These are the activations of a small network on made-up records, seen along a few directions, one row for each record.
Each row is followed by the record's values for the fields M, T, G, H, Y, K.
A field that a record lacks is written absent.
Other fields move the rows too, some of them a lot.
(in the rows, 500 means zero)
Random noise pushes rows far along 11 fixed directions. That doesn't count. These rows show it; they differ only by the noise:
[673 657 495 457 617 396 506 572 543 575 499 344 534 780 763 643 586 392 462 436 648 882 567 553 633 540 534 751]
[619 601 460 444 358 542 674 406 425 456 492 479 546 575 530 336 609 458 591 545 641 591 592 449 678 679 623 398]
[493 398 380 747 222 123 160 646 511 467 669 512 389 375 489 479 402 516 356 340 770 700 194 583 459 409 332 810]
[659 487 596 485 512 451 707 371 347 405 602 343 413 507 567 493 589 302 519 430 674 407 618 513 566 614 648 587]
[615 473 630 498 514 603 474 645 507 531 505 497 426 322 343 529 479 491 370 653 430 520 571 484 350 547 357 475]
[710 368 399 430 742 355 768 372 414 308 599 380 300 710 491 602 171 506 831 502 621 250 339 632 441 541 645 859]
[613 435 801 528 283 541 594 692 473 531 683 427 387 244 375 436 474 425 398 504 579 440 508 546 485 523 328 491]
[311 475 346 461 732 627 439 682 399 443 511 642 726 635 625 391 348 384 689 566 179 596 529 437 651 398 371 302]
[568 640 242 339 301 611 594 668 518 409 375 412 131 349 73 327 318 589 589 502 239 601 686 421 576 241 614 328]
[478 290 566 433 595 595 850 698 435 408 685 410 347 682 744 369 340 318 656 348 413 513 583 659 779 479 539 511]
[137 442 172 665 625 694 586 546 459 498 316 815 833 657 717 359 471 510 729 583 317 432 649 459 538 541 528 201]
[598 373 493 371 617 592 581 759 556 392 386 400 294 308 372 528 441 454 431 506 326 451 648 578 372 393 470 620]
[499 392 375 515 307 582 748 574 524 408 416 526 344 394 413 321 471 560 577 480 543 389 608 566 514 547 612 445]

[619 398 556 324 825 679 628 596 471 460 621 572 475 685 412 515 100 607 751 742 260 466 343 571 480 548 335 480] => M: m2 / T: absent / G: absent / H: absent / Y: y1 / K: k4
[461 438 527 373 354 548 532 390 372 306 394 526 690 169 403 351 730 398 508 501 500 208 590 431 463 530 528 376] => M: m2 / T: absent / G: g3 / H: h2 / Y: y2 / K: k5
[545 705 565 374 532 629 577 561 516 579 456 482 630 471 370 529 449 503 666 588 382 403 580 385 465 437 479 454] => M: m1 / T: absent / G: g3 / H: h2 / Y: y1 / K: k4
[538 529 334 271 556 534 468 710 644 442 225 348 289 429 467 549 611 519 375 376 289 735 746 572 520 261 601 628] => M: m2 / T: absent / G: absent / H: absent / Y: y2 / K: k5
[595 668 894 553 287 589 700 502 462 630 550 363 465 335 447 555 707 440 417 376 617 423 679 523 557 473 533 362] => M: m1 / T: t4 / G: g3 / H: h3 / Y: y2 / K: k2
[534 415 553 588 478 426 379 494 449 529 744 490 286 505 390 480 359 485 333 553 420 632 394 450 535 505 397 440] => M: m2 / T: t5 / G: g1 / H: h4 / Y: y2 / K: absent
[678 755 773 491 495 377 567 246 427 600 614 329 519 542 405 710 458 491 635 433 670 338 407 504 472 348 562 605] => M: m2 / T: absent / G: g3 / H: h1 / Y: y1 / K: k3
[400 273 628 600 484 610 406 533 555 558 569 660 688 575 794 343 663 490 345 556 560 680 422 525 612 778 375 362] => M: m1 / T: absent / G: absent / H: absent / Y: y1 / K: absent
[546 453 331 490 649 449 382 485 415 390 505 497 427 614 492 462 378 521 539 492 382 704 405 495 581 422 515 485] => M: m1 / T: absent / G: absent / H: absent / Y: y1 / K: k2
[639 491 564 289 123 555 427 523 447 348 501 452 412 217 299 165 673 523 371 473 460 705 518 462 711 524 459 276] => M: m1 / T: absent / G: g3 / H: h1 / Y: y1 / K: k5
[479 787 631 531 524 491 529 468 384 611 611 445 600 427 259 653 357 487 658 496 456 320 478 385 425 304 438 423] => M: m2 / T: t5 / G: g3 / H: h4 / Y: y2 / K: k4
[295 272 431 586 712 481 498 376 411 386 406 707 887 572 876 427 635 421 572 477 545 358 461 601 519 668 509 448] => M: m2 / T: absent / G: g3 / H: h1 / Y: y1 / K: absent
[499 321 623 459 426 658 406 662 540 472 519 607 498 297 434 385 532 524 311 642 328 614 501 567 432 538 247 361] => M: m2 / T: absent / G: g3 / H: h2 / Y: y1 / K: k1
[437 678 459 619 379 443 435 411 444 557 487 467 567 488 460 578 542 506 507 449 568 488 559 456 462 426 545 432] => M: m1 / T: absent / G: absent / H: absent / Y: y2 / K: k5
[420 783 412 527 599 530 453 548 522 625 368 520 655 594 416 673 422 514 606 538 389 516 565 402 449 367 491 467] => M: m1 / T: t3 / G: g3 / H: h5 / Y: y2 / K: absent
[507 410 410 467 560 636 573 512 523 467 387 482 400 471 501 395 658 488 392 512 433 571 660 477 594 600 647 353] => M: m2 / T: absent / G: absent / H: absent / Y: y2 / K: absent
[491 546 454 299 603 726 631 434 365 356 417 525 649 416 466 333 628 311 573 664 266 324 769 325 503 640 567 233] => M: m1 / T: t2 / G: g1 / H: h2 / Y: y1 / K: k5
[333 651 532 791 338 499 392 581 507 719 602 564 479 420 388 603 353 541 466 526 474 526 527 484 360 335 335 417] => M: m2 / T: absent / G: g1 / H: h2 / Y: y1 / K: k1
[425 543 630 538 296 536 801 554 659 671 511 554 702 618 634 531 433 662 762 438 670 314 399 649 526 507 489 612] => M: m2 / T: absent / G: g3 / H: h2 / Y: y2 / K: k4
[646 584 402 462 670 394 369 383 477 423 329 378 381 431 366 666 565 514 433 480 548 520 523 432 391 402 637 640] => M: m1 / T: absent / G: absent / H: absent / Y: y2 / K: k2
[696 452 438 245 434 475 669 546 549 342 451 486 497 536 425 343 327 704 771 558 607 491 285 619 608 577 486 614] => M: m2 / T: absent / G: absent / H: absent / Y: y1 / K: k5
[383 399 377 791 303 333 416 433 526 581 638 582 322 636 558 480 374 603 429 446 627 662 398 610 481 511 488 561] => M: m2 / T: absent / G: g3 / H: h2 / Y: y1 / K: k1
[411 367 610 800 581 568 662 482 561 671 624 590 443 608 626 738 330 516 443 617 590 266 525 618 199 621 379 619] => M: m2 / T: t3 / G: g1 / H: h5 / Y: y1 / K: k1
[272 449 442 654 439 617 550 550 436 576 405 689 862 514 808 382 696 420 486 484 543 528 625 507 569 632 448 268] => M: m2 / T: absent / G: absent / H: absent / Y: y1 / K: k5
[571 530 575 459 575 572 693 545 521 545 460 282 242 497 466 622 563 363 350 371 438 437 816 548 480 418 687 547] => M: m2 / T: absent / G: absent / H: absent / Y: y1 / K: absent
[567 304 633 409 525 517 479 697 548 442 651 438 331 515 575 469 388 466 393 476 398 719 411 689 561 438 302 609] => M: m2 / T: absent / G: g3 / H: h2 / Y: y1 / K: k1
[620 454 694 441 184 544 823 641 553 574 758 450 276 540 434 377 305 526 596 567 612 388 452 572 537 601 413 543] => M: m2 / T: t2 / G: g1 / H: h2 / Y: y1 / K: k5
[449 470 389 537 341 475 510 638 663 522 411 425 161 339 344 570 469 520 322 468 421 424 688 495 262 400 579 619] => M: m1 / T: t2 / G: g1 / H: h2 / Y: y2 / K: k5
[673 420 514 361 412 526 426 551 538 429 552 441 286 505 360 416 416 619 419 598 419 733 387 569 535 560 418 476] => M: m1 / T: absent / G: absent / H: absent / Y: y2 / K: k5
[483 501 731 663 467 491 502 484 483 640 570 386 398 327 534 639 720 299 208 426 581 429 727 478 396 524 557 547] => M: m2 / T: absent / G: g1 / H: h2 / Y: y2 / K: absent
[510 512 431 470 845 660 580 605 523 543 418 483 401 631 519 575 393 447 474 537 336 535 653 437 570 480 600 441] => M: m2 / T: absent / G: absent / H: absent / Y: y1 / K: absent
[601 464 521 397 573 539 651 597 551 469 438 407 420 525 517 571 466 468 497 461 466 537 605 605 504 455 503 620] => M: m2 / T: absent / G: g3 / H: h2 / Y: y1 / K: absent
[180 431 385 800 503 348 556 737 729 656 360 672 742 610 745 658 354 700 678 285 699 299 287 638 395 382 457 799] => M: m1 / T: t5 / G: g3 / H: h4 / Y: y2 / K: absent
[579 532 290 517 692 347 345 406 590 509 422 553 548 743 611 636 408 642 565 528 632 707 306 550 419 572 529 748] => M: m1 / T: absent / G: g2 / H: h1 / Y: y1 / K: k4
[564 514 386 283 870 540 680 463 460 368 451 368 354 673 412 607 258 501 781 513 292 367 518 467 510 380 618 596] => M: m1 / T: t5 / G: g2 / H: h4 / Y: y2 / K: k5
[496 439 178 364 599 512 368 581 532 343 337 526 323 526 351 393 357 596 559 545 279 672 418 484 581 347 560 469] => M: m2 / T: absent / G: absent / H: absent / Y: y2 / K: k2
[353 183 390 508 654 664 570 616 481 352 417 578 362 404 539 438 433 450 424 482 241 408 656 576 395 477 490 423] => M: m1 / T: absent / G: g3 / H: h2 / Y: y1 / K: k5
[373 293 463 663 366 475 397 608 512 535 641 657 424 491 598 382 463 525 374 533 486 529 421 556 449 575 363 447] => M: m2 / T: t4 / G: g1 / H: h3 / Y: y1 / K: k5
[436 528 305 549 640 533 463 482 459 449 314 514 535 446 437 552 485 532 521 508 400 439 599 486 387 430 537 443] => M: m1 / T: absent / G: absent / H: absent / Y: y1 / K: absent
[336 704 615 654 248 370 303 560 492 613 559 528 676 207 316 545 424 541 574 363 576 342 381 431 420 206 320 439] => M: m1 / T: absent / G: g2 / H: h1 / Y: y1 / K: absent

Here are new rows. What are their fields?
[456 348 558 469 348 613 616 450 485 448 587 687 600 462 485 285 447 614 614 603 551 366 362 571 526 647 432 320] => M: m2 / T: absent / G: g3 / H: h1 / Y: y1 / K: k4
[580 329 593 435 205 491 787 510 511 416 527 338 164 332 455 411 617 461 396 340 606 384 646 657 494 473 667 575] => M: m2 / T: absent / G: g3 / H: h2 / Y: y2 / K: k5
[387 614 395 505 592 587 471 770 611 565 364 544 572 634 589 484 480 575 516 431 344 832 539 493 692 349 452 404] => M: m1 / T: t5 / G: g3 / H: h4 / Y: y2 / K: k2
[629 382 190 429 537 416 577 361 525 254 184 355 273 364 512 478 785 483 272 377 607 479 734 517 363 608 822 719] => M: m1 / T: t5 / G: g1 / H: h4 / Y: y1 / K: k5
[625 413 615 246 831 582 559 456 436 336 497 404 596 528 659 511 640 323 527 586 350 388 562 530 533 596 514 566] => M: m2 / T: t4 / G: g1 / H: h3 / Y: y2 / K: k1
[585 534 348 418 572 374 375 562 518 347 336 408 472 330 382 586 517 493 470 414 525 506 535 514 395 353 519 696] => M: m1 / T: absent / G: absent / H: absent / Y: y1 / K: absent
[716 743 409 534 359 528 574 246 570 655 400 473 294 725 389 551 560 697 430 630 614 848 612 459 510 624 679 422] => M: m2 / T: absent / G: g3 / H: h2 / Y: y1 / K: k2
[440 462 481 600 509 468 660 326 492 533 585 440 326 624 639 540 575 395 469 400 599 275 655 500 480 533 731 583] => M: m2 / T: t4 / G: g1 / H: h3 / Y: y1 / K: absent
[816 519 641 344 753 391 440 550 506 494 594 305 509 757 740 680 478 464 456 512 617 820 344 636 567 603 391 819] => M: m1 / T: absent / G: absent / H: absent / Y: y1 / K: k5
[389 158 388 406 648 485 523 656 573 314 441 468 351 465 676 385 575 334 370 355 369 454 622 620 503 485 627 656] => M: m2 / T: absent / G: g3 / H: h2 / Y: y1 / K: absent
[501 468 371 677 300 511 317 431 565 556 364 632 301 350 297 456 546 726 271 566 487 693 503 519 353 490 505 352] => M: m2 / T: absent / G: g3 / H: h1 / Y: y1 / K: k2
[488 438 761 709 263 627 636 595 508 713 763 576 358 529 479 499 355 582 415 574 599 571 479 534 513 612 347 292] => M: m1 / T: absent / G: absent / H: absent / Y: y2 / K: k5
[450 665 406 403 270 462 647 686 679 571 478 389 480 598 586 508 457 485 599 311 522 577 544 549 625 336 559 634] => M: m1 / T: t3 / G: g1 / H: h5 / Y: y2 / K: k4
[512 457 431 610 746 524 484 330 423 527 492 516 372 637 580 620 469 502 446 527 459 594 595 490 428 571 584 479] => M: m1 / T: absent / G: g2 / H: h1 / Y: y1 / K: k5
[426 517 457 427 714 594 668 453 425 467 447 439 541 662 620 569 458 386 634 464 304 434 717 516 515 416 596 458] => M: m1 / T: absent / G: g3 / H: h2 / Y: y1 / K: k5
[529 435 212 502 758 421 636 232 374 313 421 505 531 692 556 545 368 549 789 525 540 296 439 557 450 512 702 625] => M: m2 / T: absent / G: absent / H: absent / Y: y1 / K: k1
[556 686 124 498 315 275 323 228 434 415 314 445 449 552 445 467 722 529 429 419 626 757 577 405 535 477 774 553] => M: m2 / T: absent / G: g3 / H: h2 / Y: y2 / K: k5
[679 606 504 310 436 438 455 695 591 462 305 375 514 220 218 625 453 637 545 525 499 390 433 539 300 288 410 710] => M: m2 / T: absent / G: absent / H: absent / Y: y2 / K: k5
[668 664 647 417 537 518 442 424 312 482 650 382 522 431 345 511 474 407 527 570 466 503 474 355 595 513 465 366] => M: m1 / T: absent / G: absent / H: absent / Y: y2 / K: k5
[368 670 526 548 550 410 380 599 397 592 563 411 824 641 902 498 778 193 434 245 570 878 618 436 902 398 480 427] => M: m2 / T: absent / G: absent / H: absent / Y: y2 / K: absent
